A small network was trained on invented records. Each row is its activation on one of them, seen along a few directions.
Each row is followed by the record's values for the fields Loka, Litu, Budez, Zufom, Musa, Fila, Fuvob.
A field that a record lacks is written absent.
The largest differences between rows may come from other fields.
In the rows, 500 means zero.
Strong random noise was added to every row along 6 fixed directions; ignore it. To show where, here is one row again and again, with new noise each time:
370  511  556  594  710  320  542  704  386  587  232  529  418  479  235  832  297  614  471  524  549  544  372  433
628  428  506  265  287  851  610  327  478  590  496  590  363  544  440  438  620  436  365  380  439  235  398  602
377  364  436  430  572  485  309  528  514  525  573  579  452  519  654  579  587  328  563  535  475  685  484  442
543  336  508  678  570  487  549  601  439  532  401  515  547  553  552  701  459  671  403  470  591  424  540  330
362  491  521  492  596  437  443  558  483  592  386  542  392  507  358  616  384  392  586  532  474  598  348  499
394  648  411  577  413  756  339  374  598  560  511  543  501  446  556  414  243  214  710  529  338  566  476  605
305  591  482  536  587  486  365  527  526  586  406  540  417  464  387  574  276  288  685  562  413  666  368  548
527  249  496  414  356  429  548  503  439  561  490  593  436  650  510  470  660  689  292  575  539  410  356  427

575  341  572  487  518  661  508  399  523  491  617  496  484  444  537  537  657  492  403  315  546  430  541  389 -> Loka is e1, Litu is p1, Budez is g1, Zufom is y6, Musa is b4, Fila is v3, Fuvob is w1
426  565  391  595  470  457  403  549  501  359  564  476  618  398  661  538  417  589  394  578  461  607  674  449 -> Loka is e2, Litu is absent, Budez is absent, Zufom is absent, Musa is b3, Fila is v4, Fuvob is w1
547  565  613  318  613  548  559  519  471  612  436  633  429  463  309  525  442  395  567  430  501  506  438  584 -> Loka is e1, Litu is p2, Budez is g2, Zufom is y4, Musa is b2, Fila is v4, Fuvob is w2
324  176  467  497  396  164  290  482  582  559  641  549  451  640  540  376  652  611  365  694  532  763  234  328 -> Loka is e1, Litu is p1, Budez is g1, Zufom is y6, Musa is b1, Fila is v1, Fuvob is w2
507  566  566  602  760  577  504  521  529  515  472  497  533  309  441  721  311  302  631  290  525  567  622  446 -> Loka is e2, Litu is p2, Budez is g2, Zufom is y4, Musa is b2, Fila is v4, Fuvob is w2
701  591  674  543  580  679  733  425  540  631  399  464  432  583  246  425  365  350  766  325  567  252  428  534 -> Loka is e1, Litu is absent, Budez is absent, Zufom is absent, Musa is b2, Fila is v4, Fuvob is w2
587  557  500  425  410  731  514  412  453  549  512  523  470  450  463  540  449  441  489  406  457  416  495  575 -> Loka is e1, Litu is absent, Budez is absent, Zufom is absent, Musa is b2, Fila is v1, Fuvob is w1
520  366  422  393  349  309  490  523  454  495  572  642  513  662  660  363  682  714  355  680  494  528  474  553 -> Loka is e1, Litu is absent, Budez is absent, Zufom is absent, Musa is b2, Fila is v4, Fuvob is w2
635  438  549  708  421  449  688  447  492  551  349  409  576  629  454  413  390  679  537  509  572  287  420  429 -> Loka is e2, Litu is p1, Budez is g2, Zufom is y5, Musa is b2, Fila is v4, Fuvob is w2
493  614  438  386  519  730  344  424  572  412  671  537  475  378  715  458  555  200  668  400  398  659  667  603 -> Loka is e1, Litu is absent, Budez is absent, Zufom is absent, Musa is b1, Fila is v2, Fuvob is w1
283  781  319  328  336  484  229  485  502  470  549  660  558  350  562  396  349  502  471  820  278  683  479  708 -> Loka is e2, Litu is p2, Budez is g3, Zufom is y3, Musa is b2, Fila is v4, Fuvob is w2
684  374  533  638  491  538  609  471  459  438  549  424  616  547  636  552  573  667  375  351  591  305  650  364 -> Loka is e1, Litu is absent, Budez is absent, Zufom is absent, Musa is b2, Fila is v4, Fuvob is w2
462  513  496  378  507  393  531  567  479  452  456  469  429  509  422  515  552  546  453  549  507  453  477  562 -> Loka is e2, Litu is absent, Budez is absent, Zufom is absent, Musa is b2, Fila is v4, Fuvob is w2
427  632  599  524  469  440  549  375  608  513  497  380  429  538  294  277  329  309  762  491  430  526  338  567 -> Loka is e2, Litu is absent, Budez is absent, Zufom is absent, Musa is b3, Fila is v4, Fuvob is w1
492  546  583  540  637  421  519  542  436  439  493  451  507  435  389  614  484  558  458  398  501  508  600  451 -> Loka is e1, Litu is absent, Budez is absent, Zufom is absent, Musa is b3, Fila is v4, Fuvob is w1
502  559  455  360  418  597  498  407  466  419  533  517  458  435  532  454  526  489  415  499  441  478  506  576 -> Loka is e2, Litu is absent, Budez is absent, Zufom is absent, Musa is b4, Fila is v2, Fuvob is w2
321  651  425  411  657  413  331  625  396  404  482  591  531  336  508  712  444  432  396  550  436  732  593  514 -> Loka is e2, Litu is absent, Budez is absent, Zufom is absent, Musa is b3, Fila is v3, Fuvob is w2
358  372  446  400  644  347  420  552  558  484  541  391  358  461  520  597  696  405  547  566  503  651  436  501 -> Loka is e1, Litu is p1, Budez is g2, Zufom is y5, Musa is b4, Fila is v2, Fuvob is w2
465  491  569  445  503  392  520  519  447  487  493  586  551  535  441  444  503  636  410  496  496  521  494  459 -> Loka is e1, Litu is p2, Budez is g1, Zufom is y2, Musa is b3, Fila is v4, Fuvob is w1
537  530  515  433  440  751  453  403  566  612  540  600  516  454  519  453  429  359  439  409  475  430  506  545 -> Loka is e1, Litu is p2, Budez is g2, Zufom is y4, Musa is b2, Fila is v4, Fuvob is w2
456  621  498  673  507  410  538  598  458  429  344  449  564  449  389  596  303  661  401  567  534  462  522  512 -> Loka is e2, Litu is absent, Budez is absent, Zufom is absent, Musa is b1, Fila is v1, Fuvob is w2
450  430  515  549  569  413  519  524  524  642  429  532  476  547  385  589  406  453  521  557  548  577  388  424 -> Loka is e2, Litu is p2, Budez is g2, Zufom is y4, Musa is b2, Fila is v4, Fuvob is w2
523  523  534  638  427  407  585  532  462  489  463  513  554  537  413  481  445  742  381  576  562  414  472  493 -> Loka is e1, Litu is absent, Budez is absent, Zufom is absent, Musa is b4, Fila is v2, Fuvob is w2
504  403  542  473  588  423  515  522  498  510  471  470  415  602  442  502  578  488  507  496  542  502  459  479 -> Loka is e1, Litu is absent, Budez is absent, Zufom is absent, Musa is b1, Fila is v1, Fuvob is w2
491  288  430  508  402  359  550  513  597  552  469  469  378  781  574  268  718  466  663  649  567  502  337  484 -> Loka is e2, Litu is p1, Budez is g1, Zufom is y6, Musa is b1, Fila is v2, Fuvob is w1
578  368  386  649  341  671  397  414  511  484  596  566  674  497  765  508  486  628  289  546  480  458  673  355 -> Loka is e2, Litu is p1, Budez is g3, Zufom is y1, Musa is b2, Fila is v4, Fuvob is w2
382  556  437  525  481  488  335  500  575  492  479  535  495  529  601  417  459  327  648  643  435  622  458  551 -> Loka is e2, Litu is p1, Budez is g3, Zufom is y1, Musa is b4, Fila is v2, Fuvob is w2
549  499  571  334  696  502  597  602  450  453  452  491  451  422  521  731  680  472  512  352  524  501  646  489 -> Loka is e2, Litu is p2, Budez is g1, Zufom is y2, Musa is b3, Fila is v4, Fuvob is w1
628  503  549  610  536  531  653  516  494  590  387  483  536  616  409  463  458  603  518  520  589  373  408  459 -> Loka is e1, Litu is p1, Budez is g2, Zufom is y5, Musa is b4, Fila is v2, Fuvob is w2
568  519  522  822  365  688  518  350  669  592  495  372  560  541  565  295  277  337  749  463  537  443  493  507 -> Loka is e2, Litu is absent, Budez is absent, Zufom is absent, Musa is b1, Fila is v1, Fuvob is w2
323  562  418  661  509  428  457  544  569  609  427  497  447  492  429  491  269  489  581  629  506  576  313  503 -> Loka is e1, Litu is p1, Budez is g2, Zufom is y5, Musa is b4, Fila is v2, Fuvob is w2
436  732  609  575  454  588  583  318  606  558  343  372  407  441  221  368  201  250  743  438  358  385  316  675 -> Loka is e2, Litu is p2, Budez is g3, Zufom is y3, Musa is b2, Fila is v4, Fuvob is w2
613  700  470  545  386  836  538  379  484  551  490  544  557  442  458  540  317  486  471  438  459  332  625  567 -> Loka is e2, Litu is absent, Budez is absent, Zufom is absent, Musa is b2, Fila is v4, Fuvob is w2
648  567  592  518  442  676  558  373  511  452  562  493  592  541  559  392  465  462  599  387  493  392  588  513 -> Loka is e2, Litu is absent, Budez is absent, Zufom is absent, Musa is b3, Fila is v3, Fuvob is w2
523  434  450  470  384  409  424  476  554  544  606  558  608  639  644  309  565  560  472  654  464  539  477  510 -> Loka is e1, Litu is p2, Budez is g2, Zufom is y4, Musa is b2, Fila is v4, Fuvob is w2
365  661  467  531  435  501  460  399  589  496  491  392  418  453  363  363  283  326  678  554  407  570  336  619 -> Loka is e2, Litu is absent, Budez is absent, Zufom is absent, Musa is b4, Fila is v2, Fuvob is w2
571  472  512  284  712  445  623  704  344  476  419  543  434  517  455  780  760  562  401  384  625  422  600  452 -> Loka is e2, Litu is absent, Budez is absent, Zufom is absent, Musa is b3, Fila is v4, Fuvob is w1

Here are new rows. What are their fields?
316  494  526  495  723  201  297  580  502  387  619  449  545  473  595  545  538  353  651  497  487  859  565  434 -> Loka is e1, Litu is absent, Budez is absent, Zufom is absent, Musa is b3, Fila is v4, Fuvob is w1
450  387  465  722  355  528  357  462  595  604  553  573  580  538  611  430  284  534  495  652  433  616  405  375 -> Loka is e1, Litu is p1, Budez is g3, Zufom is y1, Musa is b2, Fila is v1, Fuvob is w1
602  352  531  577  551  493  576  541  513  431  562  432  584  589  678  516  680  510  514  395  611  431  638  358 -> Loka is e2, Litu is absent, Budez is absent, Zufom is absent, Musa is b3, Fila is v4, Fuvob is w1
551  411  563  511  659  387  490  583  454  516  523  562  575  588  537  609  565  546  527  463  608  546  564  377 -> Loka is e1, Litu is absent, Budez is absent, Zufom is absent, Musa is b2, Fila is v4, Fuvob is w2
525  541  508  472  448  504  536  480  482  519  470  543  462  487  461  482  426  529  483  518  488  464  467  518 -> Loka is e2, Litu is absent, Budez is absent, Zufom is absent, Musa is b2, Fila is v4, Fuvob is w2
621  298  641  330  535  764  622  392  509  599  461  428  311  474  352  605  671  246  450  219  519  335  389  464 -> Loka is e2, Litu is p1, Budez is g3, Zufom is y1, Musa is b2, Fila is v1, Fuvob is w1
397  574  536  319  571  454  394  451  481  618  493  574  447  364  319  560  419  345  476  458  434  637  363  552 -> Loka is e1, Litu is p2, Budez is g2, Zufom is y4, Musa is b2, Fila is v4, Fuvob is w2
533  670  535  480  626  448  598  615  427  472  355  510  502  457  331  628  373  544  581  478  535  448  544  583 -> Loka is e2, Litu is absent, Budez is absent, Zufom is absent, Musa is b2, Fila is v4, Fuvob is w2
596  389  494  655  534  532  603  518  480  423  410  460  552  535  552  544  543  644  477  414  600  408  604  392 -> Loka is e2, Litu is p1, Budez is g1, Zufom is y6, Musa is b1, Fila is v2, Fuvob is w1
438  730  485  567  429  455  532  542  391  493  385  551  562  414  307  610  279  804  291  534  461  403  496  530 -> Loka is e1, Litu is absent, Budez is absent, Zufom is absent, Musa is b3, Fila is v4, Fuvob is w1
491  524  598  712  708  528  450  482  600  496  493  387  539  498  544  464  375  252  811  395  550  600  550  451 -> Loka is e1, Litu is absent, Budez is absent, Zufom is absent, Musa is b4, Fila is v2, Fuvob is w2
535  461  473  417  450  537  495  492  454  452  514  519  526  459  583  515  527  527  396  515  504  502  572  480 -> Loka is e2, Litu is absent, Budez is absent, Zufom is absent, Musa is b2, Fila is v4, Fuvob is w2
504  664  398  541  551  592  429  512  500  528  505  570  560  453  591  548  330  417  607  505  449  533  584  533 -> Loka is e1, Litu is absent, Budez is absent, Zufom is absent, Musa is b2, Fila is v4, Fuvob is w2
615  402  605  666  553  349  531  543  530  544  526  522  575  685  594  332  489  507  680  542  585  539  521  423 -> Loka is e1, Litu is absent, Budez is absent, Zufom is absent, Musa is b2, Fila is v4, Fuvob is w2
690  446  481  613  369  738  610  368  570  524  562  472  584  631  634  336  518  461  516  456  515  272  607  468 -> Loka is e2, Litu is absent, Budez is absent, Zufom is absent, Musa is b2, Fila is v4, Fuvob is w2
535  615  617  552  631  487  656  535  420  488  378  499  465  434  259  660  414  581  449  378  543  402  486  541 -> Loka is e1, Litu is absent, Budez is absent, Zufom is absent, Musa is b4, Fila is v2, Fuvob is w2
395  626  356  556  585  560  352  573  462  449  502  562  582  330  650  688  367  580  369  604  459  662  623  466 -> Loka is e1, Litu is p1, Budez is g2, Zufom is y5, Musa is b4, Fila is v2, Fuvob is w2
723  461  467  581  495  542  583  566  468  566  460  597  676  658  670  482  515  677  476  577  590  368  631  405 -> Loka is e2, Litu is p2, Budez is g2, Zufom is y4, Musa is b2, Fila is v4, Fuvob is w2
